These are the activations of a small neural network, seen along a few directions. Each row is one input.
Each table varies a few parts of the input and shows all the possible inputs, shuffled.
Descriptions start from the smaller parts, as in this example, which fits no table here: one of 4 places along a line, together with either a single point or one of 11 places around a ring or (one of 2 separate values, together with one of 8 places around a ring).
Shared parts are said once, and a part with two or three values counts as separate values.

Other details of the inputs shift rows strongly along three fixed directions, in all tables alike. That doesn't count.

Rows:
x1: [ 19  10  37   5  84 -14  17  16  10 -14 -44 -23  17  -8]
x2: [-38  -3 -25  27  -7 -11  -1 -17  -6  31 -28 -27  -9  25]
x3: [  4  19  23  -8  21  14  11  -7  18 -59  21  20  17  14]
x4: [-29  -5 -39  28 -28  -9  -1   4 -17  70 -29 -24  -6   6]
x5: [  5   5  14   9  51  -1  17  24 -15 -12 -20   0  10  -2]
x6: [ 28 -15  17 -26  -2  23  11   7  -3 -42  38  44   5 -20]
x7: [ 24 -17   3 -31 -74  12  -7  -3   6  13  41  22  -9 -34]
x8: [ 10  -8  19 -17  15  24  16 -23   9 -50  25  18  16   3]
x9: [ 25   0 -35   6  -8  -5  -5  36 -38  84 -11 -11   2 -30]
x10: [ 24   6 -19  -3 -18  -1   1  45 -36  58   1   4   2 -27]
x11: [  4   9  19 -10   8  14   6  -6  18 -60  29  27   2  14]
x12: [-40   2 -22  11 -47   4 -12 -50  27 -18  19  -5 -18  42]
x13: [ 30  -7 -13   0 -29 -12  -1  33 -20  74 -14  -7  -6 -48]
x14: [  2  18  40   4  71  -4   9  13  -4 -23 -40 -28   9  -1]
x15: [ 35 -18  15 -26  -2  22  10   1  -8 -38  39  41  -2 -16]
x16: [ 17 -12   8 -32 -75  20  -9   1  -6  11  39  24 -21 -26]
x17: [ 23   8 -32  12 -13  -4  -1  36 -26  60  -7  14   2 -41]
x18: [-35  -6 -25   8 -42   4 -14 -55  32 -22  22  -2 -15  32]
x19: [-55  -8   2  24 -27 -23 -32 -34  22 -21  -9  -5   3  42]
x20: [-35  10 -36  36   5 -16  -7 -18  12  34 -30 -31   1  16]
x21: [ 31  -1  37 -25  -8  14  12   5   1 -32  21   8   9 -19]
x22: [-46   4  -8  -1 -22   5  -7 -46  36 -31  17 -21   2  55]
x23: [ 13   3  23 -23  21   8   6  -5   3 -52  26  14  -1  21]
x24: [  6 -18 -14 -12 -55  14  -2  -1 -13  10  30  29 -20  -5]
x25: [  9  13  16  -3  52  -7  11  25 -12 -17 -11  -5  10   6]
x26: [ 18   6  11  -3  63  -4   8   8 -13  -8 -12 -16  12   7]
x27: [-30   4 -17  32  31 -18  -6 -13  18  -5 -26 -22  -6  26]
x28: [ 17 -27  -3 -13 -69   1 -32  -4 -12   4  38  53   0 -26]
x29: [  4  19  44  13  89 -11  13  14   2 -26 -56 -30  14   5]
x30: [-37   5 -33  35   2 -21 -11  -2  15  23 -26 -17  -8  12]
x31: [-49   5  -7  28  21 -27 -14 -13  22  26 -54 -51  -8  14]
x32: [  8  -2 -23  13 -12  -1   7  38 -36  62 -19   2   2 -26]
x33: [ 22  -8 -17 -14 -66  19  -9   3  -9   5  46  43 -25 -12]
x34: [-60  -6   5  -1 -30  -9 -17 -55  52 -28   2 -28 -13  33]
x35: [-52  -5   2   1 -34  -6 -19 -52  53 -29  -5 -15 -14  31]
x36: [ 43  11  14 -11  57   0  15  42 -29   4  -5   4  24 -30]
x37: [  9   7  52 -22  26   8  17 -19  30 -75  12  -5  15  15]
x38: [ 19  -3  10   6  55   4  17   6 -21  -6 -17  -5  11  -8]
x39: [ 11  -7 -28  10  -9  -1   5  33 -32  60 -17   6   4 -36]
x40: [-34   4 -29  19  -4 -18 -11 -10  -3  39 -23 -37  -9  33]
x41: [ 48  22  16   2  54  10  23  36 -33  12  -6  11  19 -24]
x42: [ 48   0  47 -37   1  22  15   5   7 -49  26  29   3 -17]
x43: [-34   1 -31  18   4 -25 -13   2   7  27 -26 -26  -5  15]
x44: [ 18 -16 -20 -27 -52   7 -15   1  -9  11  41  28 -18 -11]
Description of these inputs: one of 2 separate values, together with either a single point or one of 6 places around a ring or (one of 3 separate values, together with one of 5 places around a ring).
Q: Changing only the choice among 2 separate values turns x18 into x12. The same change can be made to x7. Which row results?
A: x21
Q: Changing only the choice among 2 separate values turns x22 into x9. The same change can be made to x24. Which row results?
A: x15
Q: A walk changes only the place on the ring of 6. It starts at x31 and steps to x35. List the rest of the walk in order.
A: x1, x13, x7, x34
Q: Which other rows does x38 become when the place on the ring of 5 takes its other values? List them by row number.
A: x6, x8, x15, x39
Q: Which other rows does x37 become when the place on the ring of 6 takes its other values? List them by row number.
A: x14, x16, x21, x29, x42

Rows:
x45: [ 11   9  40 -25   5  11   8  -1  15 -39  15   0   9   5]
x46: [-16  16   0   2   0 -12  -5   2  21  11 -20 -27  -4   3]
x47: [-15   1  13  -2  -1 -11   2  -9   4   6 -18 -35  -1  15]
x48: [ 12 -13   3 -33 -92  16 -20 -11  20 -18  56  53 -15 -29]
x49: [ 12   9   5  -2  21  14   8  -4  -6 -49  26  26   2  22]
x50: [ 15   6  17  -7  14  24  24 -21  19 -38  14  14  16  -6]
x51: [ 15  -3  34 -29  14  17   9 -18   9 -36  14  -5   0   2]
x52: [-15   2 -33  21  18 -14  -8  -4  -7  25  -4 -12   9  14]
x53: [ 18   1  29 -26  13  11  11  -8  23 -39  16  -3  -1  -3]
x54: [-25   3  11  17  -1 -17 -12   0  14  -1 -26 -13   6   8]
x55: [-19  -2 -35  20  15  -5   3   4 -13  22 -12 -12  11  10]
x56: [-20   1 -30  19  14  -4   8  10 -16  24 -14  -2  -1  17]
x57: [-10   7 -34  23  14 -15  -9   3  -9  24 -14  -7  -1  21]
x58: [ 90  -5  22  -9  52  -2  16  80 -58  47 -19  27   7 -88]
x59: [ -7 -11 -60   8 -97  13 -14   9 -30  64  34  31 -33  -8]
x60: [-23  -9  12  11   1 -17 -10 -13   7  -4 -24 -17   2  11]
x61: [-22 -13   5  11   9 -10 -12 -19   9   2 -25 -17  -5   5]
Q: What is each input in this table made of?
A: either a single point or one of 6 places around a ring or (one of 2 separate values, together with one of 5 places around a ring)
Q: Which other rows does x45 become when the choice among 2 separate values takes its other values? List them by row number.
A: x54
